A small network was trained on made-up records. Each row is its average activation on records with the value named, seen along a few directions.
Related values have similar rows: they may be neighbours, one step apart, or belong to one group.
In the rows, 500 means zero.
Strong random noise was added to every row along 8 fixed directions; ignore it. To show where, here is one row again and again, with new noise each time:
[492 560 472 203 487 394 440 597 617 444 582 534 248 695 440 619 525 424]
[402 418 565 599 638 394 550 641 313 489 203 592 459 368 505 787 531 511]
[366 540 459 436 343 483 486 434 431 504 455 429 567 351 523 534 745 368]
[548 452 582 682 504 475 317 439 497 510 408 520 638 609 507 518 550 600]
[444 586 520 499 295 387 200 315 657 490 542 467 630 707 554 373 845 458]
[379 497 543 646 520 506 514 498 421 557 369 532 540 289 594 523 673 491]
[471 478 502 621 572 546 642 570 454 628 403 543 410 179 592 558 472 583]
[522 499 522 622 450 388 430 426 549 520 427 519 551 442 574 571 554 606]
[463 486 517 399 457 564 352 559 558 597 449 518 434 724 420 481 599 448]
[572 490 573 449 822 256 224 782 298 387 383 569 366 638 444 588 689 508]


Values of Y:
y5: [591 527 415 375 602 415 542 545 497 414 636 457 432 413 511 322 491 499]
y14: [471 439 430 393 382 515 634 472 605 575 441 507 421 518 443 537 381 397]
y3: [636 439 399 455 412 429 452 536 390 601 389 403 648 456 422 594 489 586]
y1: [570 510 431 363 503 484 637 481 595 456 637 521 414 600 452 443 344 473]
y7: [437 553 518 531 450 474 405 474 370 462 339 482 614 547 437 481 578 424]
y12: [607 468 386 319 505 473 408 638 405 459 434 398 514 630 360 429 550 364]
y9: [508 575 489 517 537 296 449 509 662 475 574 579 347 540 589 537 547 629]
y6: [509 582 555 587 709 278 430 590 478 458 576 552 518 313 655 374 725 595]
y2: [547 525 403 526 409 437 635 434 654 552 566 537 476 382 607 596 349 672]
y4: [556 415 486 472 498 470 537 567 263 460 404 401 605 393 355 699 439 504]
y11: [359 476 573 413 575 510 529 478 575 438 535 618 380 841 490 468 466 362]
y10: [487 630 369 343 508  53 569 635 537 531 281 580 191 381 577 707 479 618]
y8: [509 492 355 302 297 470 654 425 588 433 537 396 463 473 465 583 365 371]
y13: [583 471 569 556 583 510 438 652 490 643 420 510 446 608 480 484 447 608]
Y is arranged as 3 separate groups.
List the group mates of y12, in the order listed. -> y5, y14, y1, y11, y8
List the group mates of y9, in the order listed. -> y3, y6, y2, y4, y13

Values of L:
l9: [494 476 497 537 424 633 505 502 476 610 481 467 563 442 452 501 491 540]
l8: [473 488 594 537 583 575 468 464 514 372 546 543 517 707 442 527 406 443]
l6: [462 571 604 326 481 528 465 379 659 206 863 516 466 805 473 566 461 402]
l10: [432 380 525 492 502 675 606 550 382 508 381 522 536 516 388 711 340 462]
l2: [533 553 446 369 376 363 328 458 525 490 494 445 565 691 458 396 658 447]
l5: [407 429 503 452 469 659 638 567 543 632 339 571 397 627 410 567 325 444]
l7: [561 484 436 374 407 462 509 498 566 528 519 451 426 525 459 522 457 473]
l1: [456 467 553 486 596 701 522 604 667 666 485 630 296 755 482 338 447 473]
l4: [261 553 537 416 523 647 472 611 543 634 442 578 373 558 501 440 683 372]
l3: [486 609 369 242 345 482 572 432 569 443 709 386 461 471 517 380 578 337]
Each value of L is a pair of two hidden parts, and every pair occurs once (2 first parts, 5 second parts).
l4 and l9 share the first part; l4 and l10 share the second. Which value has the first part of l10 and the second part of l9? -> l6
l5 and l2 share the first part; l5 and l1 share the second. Which value has the first part of l1 and the second part of l2? -> l3

Values of H:
h10: [551 421 449 365 318 397 458 361 502 353 500 404 704 714 424 724 533 418]
h2: [525 566 486 412 623 330 654 577 708 467 510 655 186 643 537 630 287 576]
h13: [648 603 496 358 620 477 464 621 757 454 880 550 136 567 530 380 361 613]
h14: [639 539 397 451 193 573 296 305 457 608 634 315 752 485 398 339 548 547]
h5: [433 517 612 732 557 493 535 478 509 570 403 584 592 333 636 518 531 704]
h1: [631 482 355 386 406 655 524 655 529 815 417 439 362 392 421 462 390 640]
h6: [396 472 648 668 525 564 434 306 729 354 706 579 677 749 635 399 560 467]
h9: [387 487 517 519 479 426 630 477 345 523 350 480 569 292 496 536 572 388]
h7: [366 521 559 660 416 443 632 338 765 467 451 622 475 558 665 555 360 546]
h4: [621 460 462 560 583 703 405 531 382 602 502 436 643 631 349 271 477 502]
h11: [456 448 495 642 319 897 622 250 342 399 588 361 828 399 486 378 394 316]
h12: [455 469 792 725 587 621 387 424 592 452 496 662 576 743 506 492 537 529]
h3: [475 593 437 330 298 426 601 304 808 376 820 476 325 483 570 591 343 557]
h8: [523 492 319 320 211 472 549 437 689 665 358 422 425 589 455 555 395 461]
H is arranged as 3 separate groups.
List the group mates of h9, in the order listed. -> h2, h7, h4, h11, h8
List the group mates of h6, in the order listed. -> h10
